A small network was shown many inputs. Here are its activations along a few directions, one row for each input.
In each table, some parts of the input vary, and every possible input appears once, in random order.
A made-up example of a description, with smaller parts first: one of 8 places around a ring, together with either a single point or one of 9 places along a line or (one of 2 separate values, together with one of 6 places along a line).
Shared parts are said once, and a part with two or three values counts as separate values.
(in the rows, 128 means zero)

Other details of the inputs vary at random and push rows far along three fixed directions, the same in every table; ignore that.

Table:
R1: [128 104 139 114 120 138 133 130 128 130 140]
R2: [128 104 135 119 129 132 141 122 143 128 135]
R3: [126 102 135 110 125 132 139 116 131 126 129]
R4: [114 126 105 114 114 136 133 133 138 129 140]
R5: [121 119 118 117 120 125 148 128 138 112 136]
R6: [131 146 152 146 121 102 103 130 132 154  99]
R7: [130 147 155 150 118 104 109 132 131 157 103]
R8: [131 104 135 114 125 138 127 132 137 127 139]
R9: [224 117  63 240  94 144  50  79  84  70  94]
R10: [140 142 158 149 121  97 111 139 125 154 110]
R11: [137 139 152 146 129  89 115 125 131 151 100]
R12: [124 197 128 121 209 188 136 101  99 116 158]
R13: [115 122 125 115 124 121 133 111 144 109 154]
R14: [120 108 135 109 118 144 126 123 136 129 130]
R15: [118 109 135 116 122 144 126 129 143 131 134]
R16: [116 109 105 118 129 121 141 130 133 124 135]
R17: [123 121 109 113 117 129 135 140 133 126 147]
R18: [125 102 134 117 131 131 137 123 141 127 134]
R19: [122 119 105 116 124 123 144 126 136 124 139]
R20: [129 147 156 140 116 102 106 126 121 154  96]
R21: [125 123 122 116 116 133 138 141 133 114 142]
R22: [117 111 119 119 128 125 145 131 135 112 132]
R23: [128 102 132 114 130 131 137 121 140 126 132]
R24: [137 176 137 125 213 198 145 112  99 134 138]
R25: [110 119 119 119 120 138 133 138 135 116 131]
R26: [107 115 119 122 120 138 131 135 133 118 134]
R27: [129 104 138 115 126 137 128 136 136 128 140]
R28: [132 105 138 118 124 139 132 135 138 128 141]
R29: [137 175 135 120 214 195 141 110  96 133 135]
R30: [123 166 131 145 111  94 114 139 128 150 105]
R31: [110 119 110 117 120 136 132 137 136 124 134]
R32: [127 102 136 120 126 133 142 119 137 130 136]
R33: [129 105 140 108 121 138 130 129 126 128 136]
R34: [123 121 115 115 119 125 149 128 139 115 135]
R35: [109 116 106 117 121 135 129 137 135 128 135]
R36: [130 105 139 118 121 139 133 132 132 131 142]
R37: [120 114 114 115 123 130 134 144 130 121 141]
R38: [125 123 114 113 115 130 138 140 134 122 145]
R39: [224  90  37 203  84 188  76  72 103  45 128]
R40: [119 162 140 149 113  95 114 138 125 145 105]
R41: [125 102 135 117 125 132 141 117 133 128 133]
R42: [137 140 154 152 125  91 120 126 130 153 103]
R43: [119 109 136 119 119 146 131 125 138 133 136]
R44: [122 147 141 152 128  80 122 135 121 140 102]
R45: [126 151 131 148 127  80 122 136 123 145 100]
R46: [132 159 130 146 119  80 125 132 127 145 105]
R47: [118 113 109 115 125 128 132 144 129 126 143]
R48: [118 117 119 119 122 124 147 127 135 116 138]
R49: [132 104 135 113 125 136 127 133 135 127 139]
R50: [133 179 118 124 219 177 160 115  90 118 135]
R51: [120 115 119 116 122 132 136 145 131 117 138]
R52: [119 158 136 147 118  96 112 143 126 145  99]
R53: [122 165 140 146 112  96 115 141 129 143 103]
R54: [115 129 116 114 112 139 137 135 141 120 135]
R55: [122 119 122 118 117 131 138 139 130 117 145]
R56: [127 102 134 111 126 131 137 117 134 125 130]
R57: [156 208 159 147 212 148 121 118  73 153 108]
R58: [117 125 129 113 118 126 123 125 139 111 161]
R59: [128 152 143 149 122  89 113 150 119 138 106]
R60: [127 146 155 146 115 103 109 128 123 156 101]
Description of these inputs: one of 3 separate values, together with either a single point or one of 9 places around a ring or (one of 2 separate values, together with one of 5 places along a line).
The inputs of R55 and R48 match in every part but the choice among 3 separate values. If R36 is changed in the same way as R55 into R48, which row does it become?
Answer: R32
Which other rows does R5 become when the choice among 2 separate values takes its other values? List them by row number.
Answer: R22
Which other rows does R41 become when the place on the ring of 9 takes its other values? List them by row number.
Answer: R2, R3, R11, R18, R23, R32, R42, R56
Which other rows does R60 become when the choice among 3 separate values takes its other values? List them by row number.
Answer: R1, R41
Which other rows does R7 become when the place on the ring of 9 takes its other values? List them by row number.
Answer: R6, R14, R15, R20, R24, R29, R43, R60

Table:
R61: [155  75 111 155 122 157 117 101 144 103 127]
R62: [143  81 105 142 118 151 104  79 131 110 137]
R63: [129 102 109 102 182 194 175 142 110 111 181]
R64: [184 173 107 181 151 126 111 101  66 124 107]
R65: [ 74 150 178 115 161  77 156 187 127 185 113]
R66: [142 112  92 142  83 177 113 118 127 104 133]
R67: [104  54 148 119  71 106 132 133 177 118 120]
R68: [119  82 116 107  58  86 151 146 174 115 139]
R69: [159 119 109 172  79  64 105 130 149 125 108]
R70: [129 103 137  97 185 197 167 116 131  98 177]
R71: [105 131 114 113 139 122 126 125 141 129 134]
R72: [108  61 146 104  67  89 115 118 164 123 152]
R73: [119  98 102 100 180 204 182 137 111 119 161]
R74: [116  64 150 104  55 113 133 120 174 135 128]
R75: [154 102  74 137 111 147 126 102 144  98 125]
R76: [125 128 115 177  67  92  73 132 149 137 106]
R77: [120 121 104  91 184 182 175 122 131  86 179]
R78: [174 150  87 196 142 139 101  89 106  87  91]
R79: [112  81 111 100  64  87 122 141 173 123 152]
R80: [ 92 158 191  94 152  74 143 142 136 192 137]
R81: [106 138 111  96 166 207 148 127 126  97 193]
R82: [111 140 131 113 156 113 151 135 122 124 150]
R83: [129  56 142 117  73 100 134 141 179 130 144]
R84: [108 133 107  80 172 192 160 111 121  84 174]
R85: [175 135 102 208 143 148  95 109  79  99  89]
R86: [103 136 137 109 148 119 151 135 106 122 139]
R87: [158 124 110 162  77  63  96 127 152 125 108]
R88: [160 131 114 157  68  69 105 123 145 120 102]
R89: [119 153 131 117 160 104 154 140 122 149 143]
R90: [107 140 103  90 153 221 164 121 123 107 171]
R91: [132  63 133  96  60 104 127 160 160 127 131]
R92: [178 167 148 185 154 144  89  80  96 116 102]
R93: [136 164 167 160 162 110 104 110 124 166 100]
R94: [113  50 125 106  77 103 115 158 168 130 123]
R95: [193 144 106 176 136 152  63 108  87 103 111]
R96: [181 142 121 186 133 142  81  64  89  99 110]
R97: [ 97 160 145 116 133 150 130 149 124 126 145]
R98: [128 184 132 152 164  87 116 128 125 148  95]
R99: [115 115 157 123 135 142 126 108 141 130 123]
R100: [113 131 145 106 153 137 143 106 126 160 132]
R101: [113  61 154 116  68 103 134 136 172 110 132]
R102: [133 104 141 165  76  81  81  94 133 130  91]
R103: [130 187 129 144 150  97 116 124 116 162  95]
R104: [114 125 146 123 155 125 149 160 113 129 146]
R105: [115 138 125 109 133 115 124 128 134 117 148]
R106: [127 124 136 104 155 143 142 150 126 153 118]
R107: [110 136 116 112 154 124 162 131 125 147 130]
R108: [129 100 122  96 183 210 179 111 135 120 158]
R109: [162  91 113 132  99 152 116  81 123 106 146]
R110: [115 222 151 155 159 112 115 143 110 184  98]
R111: [149 109  83 129  96 153 121  98 129  93 128]
R112: [195 171 143 182 150 146  97  82  96 133 106]
R113: [127 124 116 176  67  96  72 140 144 140 103]
R114: [ 95 138 129 126 119 152 119 142 133 126 131]
R115: [177 163 100 196 125 156  69 107  95 101 124]
R116: [102 133 119 117 162 120 151 132 127 138 134]
R117: [139 197 169 156 167  93 140 161  84 171 100]
R118: [116 111 106  89 183 181 167 121 102  96 184]
R119: [106 138 121 119 163 122 154 136 143 132 130]
R120: [ 77 189 198 103 167  78 177 191 109 199 102]
R121: [ 81 174 167  94 144  72 174 160 129 177 111]
R122: [121  89 164 107  84  97 149 146 166 142 132]
R123: [125 112  92 151  95 171 101 110 135  89 135]
R124: [115 106  91  88 180 193 179 116 105 118 164]
R125: [123  64 125  94  61 105 107 161 163 137 143]
R126: [135 200 150 153 128 117 110 147 107 160 115]
R127: [100 149 129 106 157 126 148 129 139 118 123]
R128: [175 135  82 195 151 135  92  90  80 110 103]
R129: [149 104  92 146 109 141 130 107 135  71 134]
R130: [115 140 128 111 131 117 141 128 140 104 133]
R131: [136 119 115  71 165 214 152 133 111 112 170]
R132: [103  93 122 108  38 112 124 151 170 125 153]
R133: [105  58 122 100  66 110 101 155 166 134 127]
R134: [190 164  85 182 131 142 105  85 103  97  91]
R135: [152 124 112 167  67  73 116 124 145 123  85]
R136: [116 116 140 131 131 128 144 152 113 115 133]
R137: [114 135 153 101 140 139 148 105 121 148 130]
R138: [137 181 128 156 155  93 136 131 123 158  90]
R139: [159  83 112 143 109 166 115  86 143 120 129]
R140: [107 128  97  93 164 225 159 129 125 122 171]
R141: [136 108 132  91 181 205 159 103 133 120 184]
R142: [115 135 102  96 165 211 153 127 129 110 194]
R143: [194 139 113 182 138 150  81 107  88  93  95]
R144: [123  60 129  97  59 111 130 155 160 127 116]
R145: [112  85 116  93  50  91 130 139 168 119 145]
R146: [126 118 118 118 136 113 143 135 115 136 148]
R147: [117 113  99  84 169 194 183 115  99 107 161]
R148: [135 163 158 147 157 108 105 144 106 148  79]
R149: [ 61 181 172  90 151  74 144 157 139 168 111]
R150: [ 89  66 113 112  66  86 137 137 164 111 126]
R151: [111 130 126 119 131 114 148 129 124 111 136]
R152: [149 167 162 145 161  99 102 150 104 147 102]
R153: [177 141 103 177 135 162  66 103  89 105  88]
R154: [151 112 143 139 134 148 110  98 132 114 144]
R155: [148 116 137 152  68  91  69 138 126 122  94]
R156: [200 138 118 196 132 156 105  83 102 110  88]
R157: [ 55 220 200 100 153  85 144 179 130 182 126]
R158: [143 178 152 134 137 119 106 143 100 164  85]
R159: [119 132 133  95 146 151 130 148 124 158 123]
R160: [134 211 155 145 166  78 142 138  96 167 103]
R161: [ 98 182 199  88 179  75 148 192 127 202 116]
R162: [109  81 119 103  70  80 128 142 179 103 146]
R163: [ 64 160 173  99 155  71 156 162 118 171 110]
R164: [134 194 145 158 139 112 102 149 113 165 122]
The inputs of R126 and R114 match in every part but one. If R112 is changed in the same way as R126 into R114, which row does it become?
Answer: R99
The inputs of R85 and R117 match in every part but one. If R149 is changed in the same way as R85 into R117, which row does it become?
Answer: R145
Describe the family of inputs behind these rows.
Answer: one of 8 places around a ring, together with either one of 3 separate values or one of 10 places around a ring
Which other rows does R76 become when the place on the ring of 10 takes its other values? List them by row number.
Answer: R65, R71, R94, R98, R113, R116, R119, R128, R133
Which other rows does R91 become when the place on the ring of 8 takes its other values? List them by row number.
Answer: R94, R106, R143, R144, R148, R152, R161
